These are the activations of a small neural network, seen along a few directions. Each row is one input.
In each table, some parts of the input vary, and every possible input appears once, in random order.
A made-up example of a description, with smaller parts first: one of 3 separate values, together with either a single point or one of 9 places around a ring or (one of 4 places along a line, together with one of 5 places around a ring).
Shared parts are said once, and a part with two or three values counts as separate values.
In the rows, zero is written as 128.

Other details of the inputs shift rows strongly along two fixed directions, in all tables alike. That doesn't count.

A family of inputs:
R1: [171 123 117 125 126 115 120 116 137 130 137 147 138 115 120 132]
R2: [113 131 134 150  97 124 118 207 120 141 116 136 123 136  93 167]
R3: [103 128 134 156  98 143 119 197 120 133 112 157 128 145  85 162]
R4: [ 42 129 135  87 185 143 177  59 141 158 126  74  97 117 140  81]
R5: [186 129 135 126 121  91 119  97 125 110 128 114 153 111 173 114]
R6: [221 122 115 148  90 103  92 162 123  97 138 176 164 126 115 145]
R7: [ 41 140 124 124 142 151 133 148 144 146 114 127  99 152 123 166]
R8: [105 143 139 154  95 156 123 200 134 132 103 136 118 158  81 160]
R9: [110 144 137 157  96 158 122 204 136 135 111 136 111 158  85 159]
R10: [139 122 135 107 159 117 139  48 124 120 131 110 135 107 177  92]
R11: [171 132 127 129 113 123 130 134 122 105 133 126 145 132 138 111]
R12: [105 135 123 155  98 146 113 206 120 131 128 150 115 148  84 163]
R13: [ 31 111 121  91 197 139 152  49 135 157 147  91  92 114 163 104]
R14: [164 140 127 135 119 123 123 114 133 113 123 133 136 134 157 128]
R15: [190 117 122 118 133 100 120  91 128 122 131 151 163 103 129 117]
R16: [199 118 139 124 118 118 124  92 113 117 129 126 162 104 135  96]
R17: [ 95 136 131 147 104 121 107 205 136 127 115 142 127 154 127 184]
R18: [ 52 123 143  91 182 133 162  71 135 172 137  56  82  94 132  88]
R19: [132 115 124  95 165 114 134  43 123 132 141 118 143 104 175 103]
R20: [ 89 149 136 160 108 144 117 197 137 113  92 147 123 172 116 173]
R21: [ 35 130 126 131 152 150 130 153 135 137 135 126  93 150 130 159]
R22: [ 55 125 123  95 177 146 163  62 134 179 147  87  84 101 121 100]
R23: [162 126 126 130 118 117 126 117 114 134 125 140 157 114 113 124]
R24: [117 134 132 109 138 134 156 102 135 133 119 104 125 130 134 106]
R25: [181 133 129 130 113 128 119 123 119 125 133 125 136 122 121 108]
R26: [120 121 121 109 149 122 137  94 139 144 131 130 121 111 118 124]
R27: [ 96 124 130 151 111 138 113 201 140 127 111 168 121 150  87 171]
R28: [125 115 127 111 147 100 128 112 135 142 137 118 121 101 127 124]
R29: [ 55 135 141 125 133 137 150 173 140 143 112  96  95 142 119 135]
R30: [198 119 114 117 129 102 115  94 127 122 148 146 145 107 131 113]
R31: [156 128 116 127 122 116 108 120 123 110 143 143 144 130 152 137]
R32: [195 124 122 118 115 111 128  89 111 130 134 135 160 100 127 113]
R33: [ 58 124 120  95 175 142 156  68 127 174 152  90  81 105 120  97]
R34: [122 114 135 122 139 138 136 101 124 135 133 107 122 112 126  98]
R35: [106 121 126 159  98 142 117 198 120 130 120 154 127 143  89 158]
R36: [212 137 116 147  87 112  95 157 124 101 123 172 172 142 145 162]
R37: [ 47 147 131 137 141 153 134 152 144 135 121 114  80 162 128 145]
R38: [155 124 135 103 153 122 144  49 123 139 133  97 143  94 137  78]
R39: [169 113 120 128 132 111 116 119 125 115 147 150 140 110 126 125]
R40: [111 132 117 111 151 126 125  94 131 137 143 123 118 129 153 126]
R41: [217 123 122 156  82 113 101 168 102 103 137 169 169 120 115 139]
R42: [114 116 132 115 142 132 150 106 127 125 128 108 125 126 143  99]
R43: [204 133 127 120 113 115 138 101 126 114 128 125 157 121 150 100]
R44: [ 54 112 124 132 147 142 132 151 143 145 128 135  93 135 101 145]
R45: [216 129 130 152  84 116 115 174 112  83 125 155 171 140 134 131]
R46: [202 120 132 126 121 120 121  98 109 112 143 123 152 102 137  95]
R47: [ 92 150 133 158 101 148 119 196 141 115  95 144 115 173 115 176]
R48: [ 49 136 136 142 143 151 134 152 137 124 127 118  90 154 134 145]
R49: [191 120 135 121 117 113 135 104 118 106 122 130 165 122 149  98]
R50: [182 118 127 133 125 110 119  90 119  99 129 132 155 121 170 110]
R51: [ 98 146 130 163 102 144 111 199 134 106 117 144 110 171 121 168]
R52: [176 128 119 117 131 107 115  88 123 116 126 144 170 117 161 126]
R53: [125 134 127 111 141 131 148 105 131 131 134 105 117 131 139  99]
R54: [ 55 135 134 133 135 163 135 161 135 146 130 105  84 141  95 131]
Each input here is: one of 6 places around a ring, together with either a single point or one of 8 places around a ring.
Question: Changing only the place on the ring of 6 turns R14 into R36. The same change can be made to R50. Which row results?
Answer: R13
Question: Which other rows does R3 become when the place on the ring of 8 takes its other values? List them by row number.
Answer: R12, R22, R23, R32, R33, R35, R41

A family of inputs:
R55: [ 30 133 136  94 177 134 164  79 136 165 131  66  85 115 149 105]
R56: [190 134 128 168  73 142 101 196 111 107 125 169 149 144  85 150]
R57: [ 95 118 128 151 110 134 110 198 125 140 125 153 119 134  85 170]
R58: [120 128 141 130 130 120 133 129 129 115 114 114 135 134 153 126]
R59: [123 130 123 108 154 136 143  84 137 138 146 106 103 116 130  96]
R60: [188 121 129 131 123 111 116 102 114  93 141 130 153 122 172 105]
R61: [176 124 124 109 151 122 134  36 121 108 146 114 143 111 181  79]
R62: [ 30 134 127 130 155 153 131 138 147 141 114 133  93 157 128 160]
R63: [127 121 125 124 134 142 143 118 123 122 133 130 128 132 120 104]
R64: [ 71 131 137 119 143 151 149 121 133 164 119 103 102 122  95 120]
R65: [ 74 134 138 129 128 131 139 175 143 144 113 110 100 139 105 143]
R66: [218 121 125 157  87  94  86 166 117  81 120 180 183 138 154 159]
R67: [154 115 129 132 124 126 125 122 108 128 149 122 128 106 117 105]
R68: [ 92 132 122 138 123 125 114 169 131 131 129 140 119 142 128 167]
R69: [160 122 126 124 131 116 129 118 126 120 150 118 123 114 136 105]
R70: [108 120 122 120 142 115 125 135 139 138 137 130 114 119 123 139]
R71: [227 121 117 151  81 108 101 166 116  93 116 194 194 136 117 150]
R72: [ 72 131 127 152 112 155 115 197 134 148 116 157 108 149  70 177]
R73: [210 128 117  99 146 111 132  20 112 117 159 107 150  94 180  72]
R74: [ 37 142 140 128 146 156 148 139 148 139 102 108  96 157 129 142]
R75: [115 153 134 149  95 141 122 190 133 127  99 137 129 162 113 166]
R76: [130 133 131 103 147 123 149  84 141 146 123 101 121 111 131 102]
R77: [231 128 123 138  96 103 104 126 104  92 146 139 168 120 160 117]
R78: [114 146 119 156  96 138 103 199 133 123 112 167 130 167 110 190]
R79: [147 118 133  96 152 121 160  57 126 137 124 106 151 101 143  79]
R80: [138 117 138 119 130 117 137 111 117 144 129 107 135  99 118 107]
R81: [ 81 126 118 100 170 130 141  82 148 156 140 114  98 114 125 122]
Question: What is each input in this table made of?
Answer: one of 3 separate values, together with either a single point or (one of 2 separate values, together with one of 4 places along a line)
Question: Changing only the choice among 3 separate values turns R68 into R55. The same change can be made to R72. Which row results?
Answer: R64
Question: Which other rows does R74 become when the choice among 2 separate values takes its other values? List them by row number.
Answer: R58
Question: List by row number the other rows that have the choice among 3 separate values in common with R59.
Answer: R56, R60, R61, R63, R67, R69, R73, R77
Question: A walk changes only the place on the line of 4. It starts at R66 and steps to R68. List the rest of the walk in order.
Answer: R70, R57

A family of inputs:
R82: [ 83 127 127 135 128 140 126 163 132 147 124 132 106 134  98 151]
R83: [ 74 126 125 117 152 141 143 114 137 154 134 116  98 120 109 126]
R84: [ 79 139 130 138 124 145 135 161 136 129 112 126 111 155 124 145]
R85: [ 75 124 128 122 151 146 140 118 129 146 148 105  89 122 114 111]
R86: [ 75 139 126 136 130 143 125 158 140 130 121 136 110 153 121 159]
R87: [133 123 124 109 150 115 129  77 128 132 139 118 132 112 161 113]
R88: [185 132 124 143 100 120 107 150 127  99 119 160 161 145 136 145]
R89: [186 119 126 133 110 106 117 135 117 119 131 141 156 111 124 127]
R90: [130 119 127  90 166 123 156  37 122 152 146  90 124  90 144  71]
R91: [185 131 125 151  96 121 104 158 117  93 134 152 148 143 143 140]
R92: [ 78 135 137 140 129 136 128 166 135 130 113 123 108 151 126 151]
R93: [ 84 142 135 147 116 144 128 185 139 125 106 129 109 159 120 158]
R94: [123 121 127  94 171 125 149  30 130 134 141  98 128 102 167  84]
R95: [189 123 124 131 109 118 117 127 123 117 129 151 154 120 118 122]
R96: [178 124 130 113 129 113 134  92 122 130 136 115 146 101 135  98]
R97: [ 69 130 131 129 141 133 135 148 137 135 123 122 108 142 133 145]
R98: [191 126 131 142  94 111 110 161 117 113 123 145 159 124 113 136]
R99: [189 125 128 135 108 124 120 126 117 118 126 147 157 120 119 121]
Question: Changing only one part turns R90 into R84. The same change can be made to R83. Which row results?
Answer: R86
Question: What is each input in this table made of?
Answer: one of 2 separate values, together with either a single point or one of 8 places around a ring

A family of inputs:
R100: [ 46 151 138 149 106 166 139 215 142 134  86 127 107 182  90 164]
R101: [195 132 133 158  93 109  90 151 106  74 136 141 164 141 180 141]
R102: [171 140 138 110 145 107 138  60 125  96 144  73 132 118 208  78]
R103: [183 130 145  94 128 104 162  64 125 144 120  75 148  89 143  67]
R104: [202 120 109 139 107 110 104 125 129  93 125 186 172 135 145 154]
R105: [159 125 140 100 139 115 153  82 124 138 114  96 149 101 130  88]
R106: [216 154 137 138  78 119 128 147 123 101  97 131 173 147 132 121]
R107: [114 115 116  78 180 106 141  35 132 178 148 106 123  70 124 110]
R108: [220 150 144 143  81 116 129 149 126 105  91 133 170 134 118 117]
R109: [ 93 128 117 166 105 132  96 221 140 104 116 181 113 178 116 199]
R110: [172 144 131 110 146 108 147  58 124  98 143  85 132 123 212  77]
R111: [ 35 143 111 156 131 142  99 211 143 129 137 159  80 174 130 207]
R112: [ 18 137 136 106 175 169 168  95 154 154 111  86  86 148 133 109]
R113: [112 119 138  90 166 122 161  39 116 161 129  82 132  84 135  83]
R114: [195 118 114 149 109  90  84 147 123  79 147 165 160 130 169 154]
R115: [121 114 112 182  91 166  97 246 111 121 176 171  81 144  37 154]
R116: [212 127 114 136 101  97  94 131 125 127 122 179 172 109 108 155]
R117: [173 109 123 132 132 151 130  87  83 127 201  99  99  85 109  53]
R118: [ 16 123 142 104 160 148 165 107 131 185 120  76  86 109 106 114]
R119: [205 126 123 135  96 108 107 138 117 106 117 170 183 131 127 139]
R120: [204 124 122 140 105 115 106 129 125 100 119 175 182 137 137 141]
R121: [ 66 138 131 125 153 140 144 126 135 114 132  97  96 153 177 119]
R122: [ 45 121 128 142 114 134 127 220 146 163 108 149 102 141  61 186]
R123: [ 44 143 144 160 107 163 131 208 134 146  88 138 106 161  75 171]
R124: [213 118 117 129  93  88  97 145 121 140 131 165 171  98 105 155]
R125: [170 123 105  89 156  98 119  34 126 148 149 134 151  87 149 111]
R126: [ 40 146 136 161 112 176 128 199 138 135  96 143 109 182  99 178]
R127: [117 145 137  95 163 142 170  38 140 126 123  78 117 127 177  76]
R128: [209 113 133 132  91  94 112 153 116 124 121 157 179 106 110 135]
R129: [212 149 137 150  86 116 115 149 125  78 111 131 155 159 170 125]
R130: [ 94 132 131 167 100 141  98 225 135 100 112 172 119 186 121 189]
R131: [164 121 128 113 148 112 126  41 112 108 145 109 141 112 197  89]
R132: [ 51 127 126 142 117 140 119 217 146 177 108 149 101 135  52 195]
R133: [104 117 128 158  92 126 117 234 139 148  99 171 133 139  54 191]
R134: [ 99 118 129 136 136 180 145 144 107 138 180  88  60 119  81  70]
R135: [147 119 108 107 158 104 108  60 130 128 157 137 124 110 174 129]
R136: [206 136 129 144  83 118 110 135 106 106 111 153 182 133 133 134]
R137: [216 153 137 145  85 128 126 140 132  95  98 137 173 155 142 123]
R138: [ 65 121 114 116 163 138 137 102 151 147 127 141 111 134 122 142]
R139: [113 110 139  92 163 120 164  42 118 171 127  79 131  74 128  77]
R140: [ 17 110 140  97 178 141 167 108 143 189 121  93  90 102  89 117]
R141: [161 115 141 103 136 113 157  85 126 149 112  93 149  91 123  82]
R142: [239 133 129 163  75 150 120 169  95  95 169 120 119 129  93  74]
R143: [110 124 133  98 172 126 150  45 132 120 137  82 109 122 192  78]
R144: [159 118 140 101 131 111 152  88 126 145 119  91 146  94 132  84]
R145: [ 68 118 122 114 158 126 140 110 146 158 121 135 109 112  99 136]
R146: [ 34 140 119 157 129 141  90 216 145 126 138 148  80 169 126 207]
R147: [207 130 106 136 106 112  91 122 127 104 132 185 169 131 145 164]
R148: [ 64 136 132 125 147 160 144 103 130 130 119 116 111 147 149 130]
R149: [ 63 126 127 116 160 149 141 106 141 131 126 133 111 143 142 135]
R150: [224 138 149 140  76 108 136 164 123 120  93 122 174 121 105 117]
R151: [ 13 130 111 100 189 152 140  81 156 179 137 119  79 129 121 146]
R152: [210 114 121 128 104  89 111 137 121 121 122 168 179 103 103 145]
R153: [ 58 122 131 123 162 129 122 124 136 117 147 112  99 138 166 134]
R154: [215 134 139 141  88 113 122 146 123 105  95 146 176 128 119 119]
R155: [129  96 118 107 170 148 140  61 100 145 213  96  77  73 105  44]
R156: [ 58 121 110 122 169 122 128 115 140 125 151 132  93 136 165 144]
R157: [ 95 113 106 131 149 163 116 132 111 160 206 123  54  99  67 108]
R158: [144 127 134 118 144 114 127  90 123  96 142  91 129 126 198  96]
R159: [ 59 136 129 132 153 140 135 117 123 120 140 106  98 146 178 129]
R160: [ 39 134 117 144 121 148 124 205 147 145 105 161 105 166  79 189]
R161: [111 130 131  93 170 141 162  38 137 125 127  91 123 121 179  80]
R162: [223 146 147 136  80 110 133 157 121 111  95 122 173 130 112 120]
R163: [101 133 137 161  94 140 112 226 137 128  92 174 134 160  72 181]
R164: [ 15 119 138  95 180 142 163 105 141 179 124  96  90 112  96 122]
R165: [195 125 119 149 108  98  96 147 116  78 142 168 164 141 179 144]
Question: What is each input in this table made of?
Answer: one of 6 places along a line, together with either a single point or one of 10 places along a line
Question: Changing only the place on the line of 6 turns R136 into R119. The same change can be made to R131. Which row results?
Answer: R130
Question: Changing only the place on the line of 6 turns R152 into R164. The same change can be made to R115. Which row results?
Answer: R155
Question: A walk changes only the place on the line of 6. It starts at R147 and steps to R104. List the rest of the walk in order.
Answer: R149, R148, R161, R127
Question: Which other rows does R146 become when the place on the line of 6 takes its other values? List them by row number.
Answer: R101, R102, R114, R153, R158

A family of inputs:
R166: [ 78 134 133 128 140 135 133 142 142 135 121 105 100 138 136 141]
R167: [114 131 138 155 102 125 114 185 125 109 108 139 134 153 138 155]
R168: [140 121 113  91 173 106 140  28 125 139 153 112 125  92 163  93]
R169: [131 147 125 152 102 143 122 177 128 112 114 146 126 160 116 151]
R170: [ 83 144 130 127 133 156 140 138 142 137 124 120  96 150 116 135]
R171: [180 128 113 126 117 112 106 117 126 127 134 149 150 121 130 133]
R172: [ 76 131 126 124 145 141 131 132 136 152 130 130 110 126 110 146]
R173: [129 128 134 146  97 128 128 189 128 134 107 137 137 139 100 153]
R174: [137 124 134 154  99 132 115 198 115 125 143 129 112 131  92 136]
R175: [ 69 130 135 135 138 151 137 133 128 123 119 120 110 149 143 126]
R176: [172 128 129 132 115 126 121 121 116  95 127 137 159 137 156 120]
R177: [127 134 135 148  97 125 122 185 131 127 108 135 135 140  98 152]
R178: [ 76 119 122 123 139 141 138 139 135 154 124 134 114 124 101 143]
R179: [ 76 116 131 120 147 137 135 135 133 152 120 134 117 120  97 135]
R180: [217 140 125 149  82 100 105 167 117  96 117 153 165 135 138 147]
R181: [134 117 131  91 167 106 144  42 122 126 145  87 137  97 184  84]
R182: [165 119 122 130 122 110 109 119 118 105 136 151 157 127 152 138]
R183: [139 115 118  96 175 110 134  29 132 135 153 109 125  93 170  97]
R184: [ 72 128 122 129 149 134 128 138 142 134 134 136 106 143 132 146]
R185: [177 133 125 135 116 124 122 123 126  99 129 141 152 138 153 117]
R186: [220 138 126 146  78 104  99 169 121 108 116 150 167 136 127 145]
R187: [196 132 122 114 126 120 126  75 122 121 134 122 149 116 146  95]
R188: [184 136 133 134 111 128 125 120 119 118 124 137 154 126 127 119]
R189: [ 80 123 143 123 137 133 144 150 133 151 110 112 114 125 102 129]
R190: [ 82 115 121 133 139 146 125 151 121 146 160 126  89 117  92 130]
R191: [ 77 126 142 128 136 153 147 146 132 143 109 122 112 138  94 124]
R192: [182 129 130 134 107 124 128 118 122 114 121 138 156 125 118 114]
R193: [ 84 126 131 127 133 152 151 135 133 147 116 118 113 136 103 124]
R194: [ 52 118 129 109 174 161 159  87 123 159 163  80  67 108 111  79]
R195: [ 84 140 133 122 132 136 137 144 143 144 123 110  97 138 123 141]
R196: [111 122 129 155 111 128 107 177 125 111 118 163 132 153 130 167]
R197: [144 120 117  87 169 112 138  28 133 145 156 112 123  91 159  94]
R198: [ 81 138 139 127 134 136 139 147 135 150 120 108 109 130 114 139]
R199: [183 133 126 137 115 127 118 118 126 102 126 135 148 134 149 123]
R200: [182 125 126 115 133  98 126  89 126 110 137 118 153 111 172 102]
R201: [173 120 119 129 115 110 114 117 124 123 130 151 158 111 117 130]
Question: Changing only one part turns R183 into R199. The same change can be made to R190. Which row results?
Answer: R194
Question: What is each input in this table made of?
Answer: one of 3 separate values, together with either a single point or one of 11 places along a line
Question: Which other rows does R185 become when the choice among 3 separate values takes its other values? List them by row number.
Answer: R184, R200
Question: List by row number the other rows that have the choice among 3 separate values in common with R181.
Answer: R166, R167, R173, R174, R177, R180, R186, R189, R195, R198, R200

A family of inputs:
R202: [137 139 136 113 138 136 153  83 130 120 116  98 132 132 154  92]
R203: [150 134 139 156  83 132 123 205 124 119 102 142 143 148  94 150]
R204: [ 93 148 145 151 101 153 134 196 134 121  94 122 121 170 113 150]
R205: [124 111 115 103 161 111 129  71 130 142 145 132 133  99 139 118]
R206: [159 144 127 161  91 140 110 183 126  87 118 153 138 169 137 149]
R207: [213 129 126 140  99 107 106 139 116  98 137 139 156 125 148 126]
R208: [127 142 146 154  92 139 127 193 126 118  99 128 135 156 111 148]
R209: [ 51 129 123 107 168 126 137 103 146 153 132 111  96 126 144 141]
R210: [ 97 116 112 104 163 123 131  78 132 161 147 132 115 100 119 127]
R211: [197 126 122 137 107  98 102 125 120 100 123 160 173 127 160 147]
R212: [183 112 120 116 136 114 123  79 115 127 156 128 138  94 130  94]
R213: [135 130 121 156  96 142 107 196 121 129 134 159 121 140  80 158]
R214: [107 120 134 110 148 139 150  97 129 156 130 103 114 105 103 100]
R215: [ 52 118 122 107 169 128 139 101 140 155 134 118 100 119 134 135]
R216: [119 132 138 144 103 142 133 188 129 132 110 134 127 141  83 141]
R217: [188 120 128 110 127 118 138  80 116 143 138 118 149  90 113  90]
R218: [ 59 124 128 126 148 148 138 143 132 148 141 115  88 130 103 127]
R219: [ 53 134 122 113 167 142 141  94 148 134 125 118 102 144 158 137]
R220: [ 67 140 141 123 134 145 149 149 141 148 113  94  98 140 112 128]
R221: [134 123 117 149 106 123  99 182 131 126 123 179 139 138  96 176]
R222: [233 118 123 132 107  96 110 107 107 102 146 141 167 103 148 104]
R223: [ 53 133 127 125 150 139 131 132 144 133 118 127 107 151 147 153]
R224: [167 126 129 114 141 117 131  71 119 108 145 110 139 117 176  89]
R225: [173 123 129 118 137 114 130  77 114 113 146 111 142 108 168  94]
Question: What is each input in this table made of?
Answer: one of 3 separate values, together with one of 8 places along a line
Question: Changing only the place on the line of 8 turns R213 into R224. The same change can be made to R217. Which row results?
Answer: R204
Question: Which other rows does R225 become when the choice among 3 separate values takes its other values? List them by row number.
Answer: R208, R211
